These are the activations of a small neural network, seen along a few directions. Each row is one input.
In each table, some parts of the input vary, and every possible input appears once, in random order.
A made-up example of a description, with smaller parts first: ring(5) and (point or (values(2) and line(4)) or line(11)).
Shared parts are said once, and a part with two or three values counts as separate values.

Table:
row 1: [  3  23 -21 -10 -43  -9 -15  10  -7  10 -28 -18 -27 -10 -22]
row 2: [-17  30  48 -11 -43  42 -27   5  -8  13 -40 -27 -11 -17 -28]
row 3: [  4  28 -24  12   3 -22  19   5   0   2  -9  10  13 -23 -28]
row 4: [-21  21  22  35   3 -19  -1   4   5  17 -10  -7  23 -28 -25]
row 5: [ 27 -75 -43  -6   0  10   0   7   6 -63  35  -4  -4  -3  51]
row 6: [  7  13 -56  33  -4 -56  -8 -12   1  26  -4   5  22 -23 -15]
row 7: [  6 -25  34   4  51  13  31   1 -10 -22  11  40  30  60  63]
row 8: [ 10 -48  18 -18  17  14  -2 -19  -4 -10  47  28  13  19   1]
row 9: [  0  15  23   3 -40   2 -32   9   0  19 -39 -19 -17 -13 -32]
row 10: [-28  43  44  14  -4  19   7  -3  16  -2 -14  -3  21 -20 -26]
row 11: [ 14 -10  28 -54  45  27   2 -18 -13 -52  59 -17 -14  41  45]
row 12: [  7  13 -55   4 -42 -23 -26   9  -9  30 -23 -27 -21 -29 -10]
row 13: [-13 -29 -17  -5  57   1  53   2  24  31  15  36 -29  46  27]
- What do these inputs look like to the network? => values(5) or (values(2) and line(4))
- Which of the alternatives is row 8? => values(5)
- Change only the values(2) part in row 6. List by row number the other rows that result. => row 12

Table:
row 14: [ 27 -52 -51  14  28 -23  46  24  10  -4  15  55   3  37  58]
row 15: [  6  27 -48  44 -36 -40  24  37  30  41 -46   7 -10 -26 -31]
row 16: [  5  45  40 -20 -52  29 -53  -4 -11  14 -35 -71 -27 -24 -29]
row 17: [-27  73  36   3  -3  -3  -7 -20 -12  50 -20 -18   9  -8 -57]
row 18: [ 17 -11 -48   8 -78  -7 -24  22  30  20 -29 -39 -45 -50 -46]
row 19: [ 41 -86 -51 -27  -8   6  -9   7   9 -35  44   1 -36  22  43]
row 20: [ 14  25 -76  21  14 -52   7  12 -31  -2  -7  -6  23 -21  33]
row 21: [-38  -1  61  28   4   6   0 -14   1 -33  28  28  70 -36 -33]
row 22: [  6 -35  33 -52  32  47 -29 -23 -16 -47  32 -35 -27  35  56]
row 23: [-12  83  30  18 -19  -4   2  13  -5  31 -54 -22   7  -3 -18]
row 24: [  6 -18  61 -42 -21  56 -14   5  22  -3 -14 -25 -53  35  -5]
row 25: [ -1  19  54   4  13  21  33  24  21  24 -31  23 -21  48   7]
row 26: [ 14 -63 -59  -3  34 -28  31 -12  12   8  46  63   2  31  19]
row 27: [-26   7  60 -19  26  24  26 -12  22  37   0  34 -18  49 -26]
row 28: [ -7 -31  62   5 -33  44 -47   3  -1 -67   9 -21  37 -48 -12]
row 29: [ -4  15 -55  25 -28 -37  18   1  26  57 -18  20 -11 -38 -77]
row 30: [ 24  -8 -75 -21 -26 -17 -47 -10 -36 -27  12 -50 -15 -40  18]
row 31: [  0  15 -82   3  21 -53   0 -31 -42  11  21   2  23 -28  -8]
row 32: [-12   8  58  43  -3   5   2  16   4 -53  -3  21  65 -30   1]
row 33: [ -8  -1  25  -6  61  15  28  -2 -18 -17   9  12  13  50  72]
row 34: [-24  -9  24 -26  72  11  13 -37 -15  -5  42  18  11  44  34]
- The inputs of row 14 and row 19 match in every part but one. If row 25 is changed in the same way as row 14 into row 19, which row does it become? => row 24
- What do these inputs look like to the network? => values(3) and (point or ring(6))
- Change only the values(3) part in row 28. List by row number the other rows that result. => row 21, row 32
- Change only the ring(6) part in row 34. List by row number the other rows that result. => row 17, row 26, row 27, row 29, row 31

Table:
row 35: [  5  11 -33  -3 -26 -17  -3   2   5  29 -13  -8 -22 -13 -35]
row 36: [ 14 -61  -4 -19  24  16  -1  -5  -1 -41  40  14  -4  29  48]
row 37: [  0  29  -4  18 -39  -9 -19   7  -1  17 -20 -21   7 -32 -28]
row 38: [ 10 -50 -12 -24  32  10   1 -14 -11 -30  42  12  -3  27  49]
row 39: [ -1  23 -22  13 -35 -12 -14  14   6  18 -29 -27 -13 -35 -30]
row 40: [  3  26  -6   5 -23  -4  -4   9   2  16 -32 -14 -11 -13 -20]
row 41: [  7 -37 -17 -23  42   6   2 -18 -22 -26  41   8   4  28  54]
row 42: [-11  37  22  14 -23   5  -8   4   2   2 -29 -17  11 -32 -28]
row 43: [  4  29  11   9 -27  -1 -12   6  -4  16 -21 -11  13 -14 -15]
row 44: [  8  20 -37   7 -37 -18  -9  13   8  28 -26 -28 -24 -23 -23]
row 45: [  7 -36  -3  11  31  -6  34  11  10 -10  18  45  11  30  28]
row 46: [ -1  21   1   9 -27 -10 -14  -5  -3  20  -5  -1  11 -22 -40]
row 47: [-22 -13  92 -24  34  55   8  -8  19  -1  10   1 -12  51  18]
row 48: [  3 -24 -12   4  35 -13  32   1   3  -1  20  42   9  31  27]
row 49: [-17  27  12  14 -23  -3 -11  -4   3   6 -12  -7  11 -41 -53]
row 50: [ 16 -62   4 -14  24  16   1   1   5 -50  38  20   0  22  49]
row 51: [-15  35   6  23 -34  -5 -15   7   7   5 -27 -30  10 -52 -39]
row 52: [ -3  16 -18   3 -24 -12  -6  -2   4  20 -18  -5 -13 -23 -44]
row 53: [ -4 -14 -23  -5  56  -8  18 -15 -17 -12  29  16  14  23  45]
row 54: [ 11  21 -21   0 -25  -9   0  10   4  24 -27 -15 -24  -2 -13]
row 55: [-10  11  80 -21  20  37  -9  -6 -14 -30   0 -11   8  31  14]
row 56: [ -3 -11 -17   2  45 -18  29  -5  -4   0  21  36  15  32  35]
- What do these inputs look like to the network? => values(2) or line(8) or (values(3) and line(4))
- Change only the values(3) part in row 46. List by row number the other rows that result. => row 37, row 43
- Which other rows belong to the same alternative as row 47? List them by row number. => row 55

Table:
row 57: [ -8  12  33   2  25   3  40   5  21  40  -6  34 -10  61  10]
row 58: [ 17 -27  21 -37 -33  36 -39  -1  -7 -24   3 -38 -35   3   3]
row 59: [-12  37  53   1 -24  22  -4   9  24  31 -52  -7 -25  18 -28]
row 60: [ 17  13 -51   3 -40 -20 -19   8   3  33 -26 -36 -30 -33 -32]
row 61: [  9 -10 -78   2   8 -37  27   3   5  24   7  17 -21   8   5]
row 62: [ 13 -47 -57   3  23 -13   3  -2  -9 -31  33  11  13 -14  41]
row 63: [ 15 -42  -6 -32  21  19   4   1  -7 -28  23   1 -27  45  57]
row 64: [-13 -10  51  -4  55  18  12 -16 -12 -18  31  24  34  31  36]
row 65: [ 16 -24 -29   3 -38  -2 -40  -2  -4 -31  20 -34   8 -56 -10]
row 66: [-25  17  76  -7   1  32 -29 -16  -6 -38   0 -19  21 -12 -10]
row 67: [-15  56   4  32 -24 -16   6  10  -1  19 -33  -4  28 -48 -52]
row 68: [-13  24 -19  34  25 -42  41   3  -6  25  -1  53  42  -3 -19]
- What do these inputs look like to the network? => values(2) and ring(6)
- The inputs of row 63 and row 68 match in every part but the ring(6) part. If row 58 is changed in the same way as row 63 into row 68, which row does it become? => row 67
- Change only the values(2) part in row 66. List by row number the other rows that result. => row 64

Table:
row 69: [ -8  47  -4  22 -32 -29 -18   8 -11   6 -27 -14  21 -43 -38]
row 70: [ -7   9 -15  -2 -44   4 -37 -12   5  -3 -11 -34   5 -63 -53]
row 71: [  3  11  -1 -10 -55  21 -34  -5  14  18 -15 -40 -31 -37 -51]
row 72: [ 20 -30 -34  -5  -8  -7   8   3  14  10  -1  14 -25  24  16]
row 73: [  9 -14 -52   9  19 -25  16   0  -1   3  31  26  17   2  12]
row 74: [  4 -15  34 -27  20  18   7  -5  -4  -8  10  10  -7  37  19]
row 75: [ -8  -8  16  -6  44   9   8 -18 -17  -8  28  24  35  21  13]
row 76: [ -2  45   5  10 -41 -10 -11  12  -1  41 -35 -26 -16  -8 -38]
row 77: [ 11 -19 -38  -3   6 -16  20  -6  14  19  11  21 -21  31  10]
row 78: [ -2 -24  26  -9  18  19  -5  -8  -9 -38  29  -1  26   4  39]
row 79: [ 26 -35 -49   3   4 -18   3  19  -8 -28  16   1   1 -20  23]
row 80: [-17   3  49  38  -1   1  22  11  22 -11  -7  32  33 -14 -24]
row 81: [ -7  71 -10  35 -10 -32  -5   6  -9  21 -46  -8  15 -43 -30]
row 82: [  3 -22  28 -28  12  29  -3   1   2 -23  13  -8 -13  34  32]
row 83: [ 16 -27 -42  13   2 -22   6   5  -9 -13  14  25   8 -10  21]
row 84: [ -6  26   4   2 -51   3 -22   5   1  32 -31 -34 -25 -22 -38]
row 85: [ -3  -8  26 -29  37  16  16 -15  -7   2   9  24  -6  41   6]
row 86: [-11  28  -8  10 -48 -21 -29  -4 -11   2 -13 -25  14 -47 -48]
row 87: [  3 -21  24 -14  24  22 -17  -9 -10 -48  29 -16  15   6  52]
row 88: [  6  72  -3  17 -20  -3   9  15   8  47 -49 -25 -17 -14 -31]
row 89: [-16  -6  -7 -13  43  -9  33 -15   5  18   9  19 -22  33  17]
row 90: [  4 -22  25 -29  20  33 -16  -1   0 -32   9 -22 -21  32  46]
row 91: [ -2 -16  29  -7  25  16   1 -19 -17 -23  24  18  33  14  25]
row 92: [-26  -7 -18   8  51 -14  24 -14 -11   9  25  21  19  11  24]
row 93: [-13   3  56  22  -9  18  20  23  35  14 -20  25  -8  16 -25]
row 94: [ 24 -41 -39  -7  -6  -4   5  22   7  -8  -2 -10 -31  15  22]
- What do these inputs look like to the network? => values(2) and (point or line(4) or line(8))
- The inputs of row 91 and row 74 match in every part but the values(2) part. If row 81 is changed in the same way as row 91 into row 74, which row does it become? => row 88
- Change only the values(2) part in row 86. List by row number the other rows that result. => row 84
